Each row below is a small network's average activation on inputs in which a field has the value named, seen along a few directions.
Values that are neighbours, or in one group, have similar rows; names and order tell nothing.
In the rows, 500 means zero.
Random noise pushes rows far along 15 fixed directions. That doesn't count. These rows show it; they differ only by the noise:
[523 438 480 607 405 387 803 360 356 671 603 653 534 597 560 527 559 423
 513 409 568 348 661 606 382 539]
[451 566 386 486 432 496 385 439 607 311 413 337 467 370 545 497 428 537
 537 464 406 548 286 602 486 406]
[466 603 390 454 399 548 409 455 487 591 434 499 485 492 472 527 583 449
 654 636 393 412 555 347 547 533]
[562 427 506 655 426 141 454 542 501 519 557 523 402 499 582 339 665 540
 731 554 381 386 336 386 294 653]
[670 427 655 262 509 460 310 660 584 392 494 552 356 690 351 587 464 608
 497 513 574 652 417 630 626 356]
[561 436 541 372 646 474 427 661 581 345 342 444 446 443 479 439 446 549
 501 607 421 622 432 360 286 581]
[493 369 489 596 538 529 606 316 577 532 414 620 397 618 380 333 696 502
 316 633 619 477 696 589 299 567]
[363 494 430 564 498 606 371 490 494 504 498 380 429 485 535 442 659 319
 502 493 599 503 354 574 567 391]
[590 637 566 277 436 480 189 502 561 520 477 571 292 694 286 514 410 632
 423 457 409 397 320 524 734 479]
[273 323 611 696 628 518 171 683 549 489 538 384 756 514 423 640 537 558
 442 501 387 399 546 518 663 288]
[524 604 551 498 478 490 370 600 365 633 649 498 484 489 534 429 478 340
 619 419 537 513 433 301 617 585]
[348 441 339 560 728 395 547 426 434 541 230 471 501 451 351 497 471 467
 538 479 378 288 710 432 530 619]
[408 490 371 553 499 465 410 359 451 512 549 526 473 546 383 534 537 514
 483 499 549 504 625 518 630 439]
[465 479 496 287 564 446 436 451 495 429 486 633 533 392 333 488 308 533
 399 451 520 600 483 467 416 434]
[680 423 490 615 504 372 614 527 602 427 438 456 461 404 491 415 436 586
 587 498 591 664 578 507 428 597]
[393 319 405 589 559 607 492 554 603 567 346 430 476 407 398 502 693 392
 479 601 730 530 488 610 558 330]
[572 630 469 613 437 417 440 451 612 578 394 412 393 407 397 354 374 589
 449 346 487 343 263 532 699 628]


M, 17 values:
m3: [500 552 419 503 469 302 513 456 499 532 448 559 556 473 427 559 366 680
 596 509 283 338 550 391 497 609]
m2: [340 397 521 898 592 498 530 503 569 512 437 312 695 427 629 390 646 447
 573 528 363 383 658 485 435 610]
m7: [450 349 575 408 590 412 500 541 532 652 428 663 486 581 332 534 640 562
 453 634 515 385 551 497 510 439]
m11: [588 669 588 321 441 625 763 427 456 347 504 478 638 477 590 421 518 438
 485 548 573 668 522 578 535 588]
m13: [430 411 427 471 637 529 472 662 372 516 534 502 610 437 520 699 418 461
 561 558 475 596 680 247 384 465]
m6: [277 411 685 428 631 497 548 544 483 522 417 521 808 405 348 404 554 485
 325 567 517 391 367 473 572 495]
m14: [632 573 550 373 354 428 600 424 596 446 515 546 411 413 522 337 459 511
 525 488 615 641 286 548 450 555]
m5: [435 405 448 557 623 765 460 606 480 428 679 465 460 667 561 688 562 615
 131 554 662 647 538 559 445 342]
m15: [512 465 544 511 430 348 510 460 467 588 607 627 614 388 542 582 361 404
 772 370 437 504 695 523 489 408]
m8: [394 564 438 377 604 217 648 307 337 357 405 533 487 574 394 385 547 548
 474 499 437 409 389 499 546 682]
m1: [443 598 616 563 423 504 650 319 513 432 510 405 652 645 568 513 543 612
 383 462 392 367 471 728 694 514]
m4: [659 591 575 518 282 656 744 376 698 649 446 636 450 472 378 289 648 592
 227 647 774 458 351 618 533 587]
m17: [520 462 457 706 532 514 424 505 617 604 469 502 327 446 503 406 533 561
 483 431 476 347 459 542 458 539]
m10: [576 561 677 448 637 640 488 548 579 449 362 412 285 628 572 323 516 481
 277 450 487 431 250 597 470 624]
m16: [419 421 531 352 671 595 423 694 471 443 366 522 583 330 430 565 385 335
 519 464 561 632 532 429 519 373]
m9: [673 600 474 390 432 418 622 473 468 580 478 620 294 486 563 414 464 507
 567 403 496 389 367 493 421 651]
m12: [566 668 629 404 335 589 415 433 595 510 459 538 446 576 598 356 660 501
 634 661 276 325 400 465 458 571]
The values of M form a ring.
Name the neighbours of m11, in listed order.
Answer: m5, m4
Name the neighbours of m14, in listed order.
Answer: m2, m15
Name the neighbours of m7, in listed order.
Answer: m1, m10
Name the neighbours of m17, in listed order.
Answer: m9, m12
